Each row below holds a small network's activations on one record, seen along a few directions.
After each row come some of the record's fields: Y, P, G, Z, U, N, W, T.
A field that a record lacks is left out.
The largest differences between rows may come from other fields.
In the rows, zero is written as 500.
Random noise pushes rows far along 14 fixed directions. That doesn't count. These rows show it; they differ only by the noise:
435  429  402  590  333  388  438  706  441  540  535  312  409  620  638  513  523  567  658  350  343  370  437  458  457  459  692  585  527  500  395  646  567
484  457  492  497  541  790  579  299  531  535  685  482  390  463  616  483  584  280  567  511  690  522  598  553  378  458  175  638  354  566  528  645  307
389  508  532  606  392  494  565  458  450  623  587  356  714  447  545  269  464  388  505  475  535  488  485  355  440  594  595  496  522  416  479  410  531
604  495  471  259  533  596  529  460  495  420  654  446  212  452  632  688  767  561  463  570  545  208  523  679  430  581  501  557  582  508  398  793  387
482  415  567  400  465  486  404  605  518  579  495  276  575  571  507  631  614  544  550  669  672  424  728  412  398  669  407  585  418  487  677  407  466
590  449  574  359  460  697  524  494  419  582  467  635  629  691  554  373  532  591  286  529  606  243  548  443  509  584  418  317  573  418  809  448  531
157  633  548  570  507  495  369  436  368  329  808  540  681  288  630  436  457  459  638  397  491  519  647  450  485  595  334  500  474  408  436  355  736
550  448  450  445  477  544  501  631  449  488  416  568  479  693  457  465  455  645  503  431  427  432  499  443  553  460  520  512  450  521  623  551  546
562  455  384  410  549  415  278  614  647  564  516  513  451  576  418  716  650  488  655  571  522  605  678  684  325  171  486  460  554  370  409  461  488
618  599  281  263  617  463  411  631  510  392  453  536  326  542  328  840  664  849  489  646  309  453  656  830  545  316  449  499  500  394  527  576  548
561  385  703  557  479  520  459  433  500  566  349  687  690  706  819  358  371  424  488  393  693  606  442  340  546  507  293  297  579  650  698  340  528
694  633  356  322  609  441  519  566  518  353  530  465  267  518  308  785  627  695  497  655  441  495  582  753  463  311  424  652  562  597  539  536  482
453  534  548  407  629  479  540  453  514  413  424  513  440  368  401  671  463  558  519  546  409  718  599  477  566  637  441  649  282  487  343  624  433
285  601  608  605  405  553  552  441  354  525  815  452  648  382  426  323  434  336  470  404  511  413  549  260  392  618  515  664  450  346  491  426  605
549  555  863  482  451  345  613  476  412  490  320  365  507  430  514  704  373  486  194  580  432  549  467  315  439  871  627  581  549  565  415  549  448
593  386  467  394  515  568  493  517  604  435  495  381  434  579  532  408  611  394  591  596  704  426  475  605  320  423  594  441  604  695  451  549  354

554  555  95  353  632  562  498  502  704  465  483  573  540  258  245  414  589  490  739  621  469  743  805  721  506  335  506  498  571  469  322  486  518 : Y is y3, P is p2, G is g2, Z is z1
441  554  573  412  573  735  447  315  528  335  687  686  566  300  557  407  525  264  443  550  729  455  692  588  339  556  283  366  681  579  513  414  534 : Y is y3, P is p1, G is g2, Z is z1
535  375  468  485  512  665  574  518  552  511  498  235  348  553  419  484  601  453  558  631  687  393  502  513  433  570  437  677  284  672  650  593  281 : Y is y3, P is p1, G is g2, Z is z2, U is u2
450  465  532  589  493  531  558  481  463  451  387  392  417  670  499  534  451  620  447  537  420  444  211  588  612  445  548  484  257  558  568  575  342 : Y is y3, P is p1, G is g2, Z is z1
422  424  430  667  479  551  488  612  488  269  385  294  257  612  475  527  398  506  599  454  389  511  283  694  428  344  599  534  358  825  430  660  385 : Y is y1, P is p1, G is g2, Z is z2, U is u2
481  458  418  397  511  456  496  524  515  615  443  320  529  434  593  629  652  673  532  615  443  485  619  549  577  679  489  509  388  354  458  596  464 : Y is y3, P is p1, G is g1, Z is z1, N is n2, W is w1, T is t2
349  396  622  380  476  665  425  393  516  537  525  484  650  398  661  419  594  365  361  570  571  353  589  552  327  708  612  209  556  295  316  609  428 : Y is y3, P is p2, G is g1, Z is z1, N is n2, W is w2, T is t1
816  544  264  302  613  504  626  443  687  550  438  600  533  327  303  284  639  457  467  634  625  552  571  663  457  371  678  347  855  536  410  426  493 : Y is y3, P is p2, G is g1, Z is z1
597  556  771  481  595  327  516  487  489  510  482  622  535  426  407  617  412  480  439  491  648  672  591  169  587  705  333  716  457  574  668  299  589 : Y is y3, P is p1, G is g2, Z is z2, U is u2
663  457  497  350  621  429  546  416  560  655  689  620  289  487  600  669  714  525  650  420  626  530  520  333  649  511  295  811  333  387  480  651  411 : Y is y3, P is p2, G is g1, Z is z1, N is n2, W is w1, T is t2
495  427  623  422  589  462  410  362  645  531  416  620  665  460  645  460  549  401  548  604  710  615  506  509  535  541  471  264  540  478  436  365  428 : Y is y2, P is p1, G is g1, Z is z1
417  529  821  631  472  636  483  368  448  400  463  602  511  517  505  594  249  199  276  475  506  671  519  463  250  495  356  468  501  611  428  514  418 : Y is y2, P is p2, G is g1, Z is z1, N is n2, W is w1, T is t2
366  464  607  485  522  579  486  398  499  561  432  482  500  378  578  617  528  482  362  533  401  477  502  546  515  690  554  384  354  275  324  665  387 : Y is y3, P is p2, G is g1, Z is z2, U is u2
468  577  369  449  549  366  400  534  498  528  626  516  421  493  485  735  640  682  612  502  353  521  523  639  581  327  448  573  417  284  422  533  553 : Y is y3, P is p2, G is g2, Z is z1, N is n1, W is w2, T is t4
404  645  621  573  552  474  527  464  419  283  408  392  539  445  317  605  352  582  297  660  410  561  407  644  482  529  505  449  425  609  562  363  493 : Y is y3, P is p1, G is g2, Z is z1
448  411  795  510  438  412  221  565  506  587  355  583  447  494  757  892  508  432  304  440  418  464  610  540  349  605  498  253  624  310  358  598  542 : Y is y3, P is p2, G is g2, Z is z2, U is u1
574  593  584  446  632  694  491  409  463  292  799  739  369  481  341  481  460  261  454  443  728  512  612  502  245  292  199  633  604  686  621  413  537 : Y is y3, P is p2, G is g1, Z is z2, U is u2, N is n1, W is w2, T is t4
439  517  517  631  357  496  566  529  413  623  516  384  372  480  597  652  453  493  469  393  312  446  507  396  538  626  474  706  392  420  464  696  474 : Y is y3, P is p2, G is g2, Z is z2, U is u1
488  535  415  555  501  449  587  423  485  614  377  609  533  499  603  496  454  653  504  428  302  579  370  518  798  500  507  446  389  337  451  572  496 : Y is y2, P is p2, G is g1, Z is z2, U is u2
447  569  475  408  573  466  420  578  475  454  574  616  576  347  340  552  487  523  520  471  444  607  795  404  458  577  434  586  525  388  462  444  692 : Y is y3, P is p1, G is g1, Z is z2, U is u2, N is n1, W is w1, T is t3
675  443  342  627  386  569  720  503  511  712  251  391  585  528  581  209  430  514  403  454  437  515  398  492  593  547  601  400  641  605  601  536  481 : Y is y3, P is p1, G is g2, Z is z2, U is u2
768  513  333  468  410  395  697  675  464  672  576  344  382  584  239  338  598  578  457  444  454  313  379  360  460  411  817  737  637  482  548  567  535 : Y is y1, P is p2, G is g1, Z is z2, U is u2, N is n1, W is w1, T is t3
525  527  211  433  477  550  698  389  492  738  485  273  572  500  597  431  724  768  519  662  387  387  420  671  743  544  504  486  340  260  557  613  359 : Y is y1, P is p2, G is g1, Z is z2, U is u2, N is n2, W is w2, T is t1
406  563  482  548  474  548  524  561  390  569  644  614  533  503  236  436  410  505  465  347  347  510  562  300  512  457  519  695  337  276  532  516  615 : Y is y1, P is p2, G is g2, Z is z2, U is u2, N is n1, W is w2, T is t4
473  477  519  532  529  379  438  604  536  351  394  461  569  512  396  430  370  463  588  504  489  678  480  487  414  449  648  463  549  669  380  410  551 : Y is y2, P is p1, G is g1, Z is z1, N is n2, W is w1, T is t2
555  493  426  667  437  569  640  465  511  511  451  289  478  592  526  353  447  444  554  545  600  521  360  561  490  391  429  560  471  762  658  435  387 : Y is y1, P is p2, G is g1, Z is z2, U is u2
576  508  441  566  498  559  502  485  497  635  438  663  456  518  524  584  463  525  461  389  403  595  577  505  584  392  317  505  471  403  593  526  554 : Y is y1, P is p2, G is g1, Z is z2, U is u1
461  433  503  640  410  541  658  480  465  521  556  291  612  646  484  99  461  439  550  513  677  324  187  364  528  520  680  514  437  658  672  379  394 : Y is y3, P is p2, G is g2, Z is z2, U is u2
559  531  579  464  545  250  478  502  577  580  501  533  490  485  387  650  526  472  530  514  438  676  436  418  477  407  668  597  493  359  269  499  462 : Y is y2, P is p1, G is g1, Z is z1, N is n1, W is w2, T is t4
578  515  547  286  510  633  563  511  469  526  451  618  701  524  255  329  496  552  241  632  552  343  624  427  447  649  634  346  617  366  642  409  540 : Y is y3, P is p2, G is g2, Z is z1, N is n2, W is w2, T is t1
512  470  480  499  556  391  553  613  539  478  292  477  430  372  323  546  400  555  521  447  327  703  545  380  587  661  675  637  386  531  317  635  513 : Y is y3, P is p1, G is g2, Z is z2, U is u2
239  654  704  601  444  488  570  348  313  446  703  293  644  411  495  505  458  510  308  596  448  373  353  473  466  669  526  519  351  345  508  410  485 : Y is y3, P is p2, G is g1, Z is z1, N is n2, W is w2, T is t1
485  554  256  597  508  631  519  397  535  557  735  607  558  394  550  307  510  319  706  380  545  664  648  562  429  244  249  573  582  505  486  447  581 : Y is y3, P is p1, G is g2, Z is z1, N is n2, W is w2, T is t1
637  438  502  517  631  493  567  316  712  530  510  384  495  461  457  368  602  271  653  668  872  692  379  576  415  315  434  514  473  715  502  340  249 : Y is y1, P is p2, G is g1, Z is z2, U is u2
575  318  710  456  402  501  456  590  557  645  431  448  318  751  477  705  542  417  446  516  575  345  437  305  418  559  609  652  340  451  531  674  277 : Y is y3, P is p2, G is g2, Z is z1
715  504  567  551  544  469  681  286  591  713  464  349  490  524  508  509  583  371  372  659  663  635  305  579  439  366  439  536  494  532  527  459  238 : Y is y3, P is p1, G is g2, Z is z1, N is n1, W is w1, T is t3
697  497  210  365  578  579  551  556  613  470  566  500  433  462  268  302  631  453  560  549  570  482  547  701  330  227  658  447  723  570  412  525  494 : Y is y3, P is p2, G is g1, Z is z1, N is n1, W is w1, T is t3
421  487  508  628  558  502  626  443  478  379  438  432  439  515  544  492  320  482  677  427  467  805  427  379  605  546  304  771  199  774  466  581  407 : Y is y3, P is p1, G is g1, Z is z1, N is n1, W is w2, T is t4
531  556  537  629  434  486  513  425  449  686  466  645  603  435  712  508  438  483  392  368  407  576  562  448  591  533  324  399  635  374  578  442  642 : Y is y1, P is p1, G is g2, Z is z2, U is u2

Which values does each new row have?
551  492  453  399  584  661  549  593  383  240  403  616  262  598  438  542  435  701  364  415  327  372  417  648  540  497  505  469  459  674  533  755  525 : Y is y3, P is p1, G is g2, Z is z2, U is u2, N is n1, W is w1, T is t3
630  501  627  464  522  292  467  495  585  581  403  400  454  597  512  772  591  567  469  669  585  544  418  515  523  465  494  544  472  496  554  402  376 : Y is y3, P is p1, G is g1, Z is z1
413  727  581  459  566  459  558  377  425  330  716  436  420  181  412  679  544  479  387  619  463  453  588  591  455  670  462  632  562  469  380  490  548 : Y is y2, P is p2, G is g1, Z is z2, U is u2
598  520  629  448  483  548  551  443  471  512  489  506  553  468  596  503  509  482  359  565  677  407  590  413  490  704  347  477  631  608  710  388  534 : Y is y3, P is p2, G is g1, Z is z1
466  613  505  609  491  572  550  539  371  465  386  502  528  595  301  610  320  665  300  551  316  533  524  547  571  457  333  542  345  481  780  396  550 : Y is y3, P is p2, G is g2, Z is z2, U is u2
607  546  426  534  433  423  598  549  468  510  380  424  532  597  444  415  446  597  381  529  351  471  321  613  488  383  723  386  663  545  475  494  504 : Y is y3, P is p2, G is g2, Z is z1, N is n2, W is w2, T is t1
486  530  544  645  482  631  603  382  424  506  483  654  434  630  563  432  372  500  414  362  413  497  273  511  630  351  380  480  360  510  594  566  445 : Y is y1, P is p2, G is g1, Z is z2, U is u2
636  550  454  654  432  496  631  466  407  604  434  359  293  622  728  763  472  616  439  445  348  567  417  604  577  420  199  682  430  636  642  643  434 : Y is y3, P is p2, G is g1, Z is z1, N is n1, W is w2, T is t4
284  398  622  494  461  451  371  516  511  190  393  362  488  618  786  519  471  550  643  580  564  368  265  618  547  624  646  299  451  760  381  534  393 : Y is y2, P is p2, G is g1, Z is z1
493  669  480  294  631  659  592  243  467  314  735  595  408  124  633  505  702  511  390  594  584  302  574  733  562  714  371  410  669  489  403  598  518 : Y is y1, P is p2, G is g2, Z is z2, U is u2
485  669  372  578  484  515  558  476  403  480  628  468  426  457  398  601  479  569  416  479  280  523  494  675  446  299  436  579  510  404  473  536  562 : Y is y3, P is p2, G is g1, Z is z1, N is n2, W is w2, T is t1
696  657  516  333  516  682  594  534  359  431  586  734  330  550  242  670  471  594  159  489  377  324  669  532  397  457  366  613  640  450  691  598  602 : Y is y3, P is p2, G is g1, Z is z1, N is n1, W is w2, T is t4
572  327  461  511  389  448  370  629  622  788  464  529  610  623  589  404  596  396  632  424  613  462  608  336  429  433  598  417  615  343  534  439  539 : Y is y1, P is p1, G is g1, Z is z2, U is u2
456  469  509  372  649  519  474  359  618  350  584  548  452  413  573  487  623  457  679  604  705  525  441  589  575  521  455  474  408  591  384  507  372 : Y is y2, P is p1, G is g1, Z is z1
657  425  648  409  592  480  449  443  515  554  473  705  394  616  694  647  562  519  459  429  629  513  453  462  560  477  294  467  502  512  584  547  469 : Y is y2, P is p2, G is g1, Z is z2, U is u2, N is n1, W is w1, T is t3
628  466  527  348  592  264  391  664  584  504  320  374  483  514  367  758  589  681  543  666  545  628  639  504  510  563  535  558  486  542  529  404  513 : Y is y1, P is p2, G is g2, Z is z2, U is u2, N is n1, W is w1, T is t3
553  575  602  373  547  561  559  492  449  408  553  625  505  553  241  506  465  564  346  595  559  374  515  382  542  576  480  605  439  488  706  403  502 : Y is y3, P is p1, G is g2, Z is z1
442  328  267  508  388  401  372  794  608  719  414  168  636  570  380  413  634  600  772  583  541  447  693  400  482  552  701  556  408  387  581  409  538 : Y is y1, P is p2, G is g2, Z is z2, U is u2
529  435  464  330  530  607  454  445  578  701  560  448  677  468  491  465  732  549  485  714  745  341  713  490  533  651  372  411  448  281  744  349  455 : Y is y3, P is p1, G is g2, Z is z1
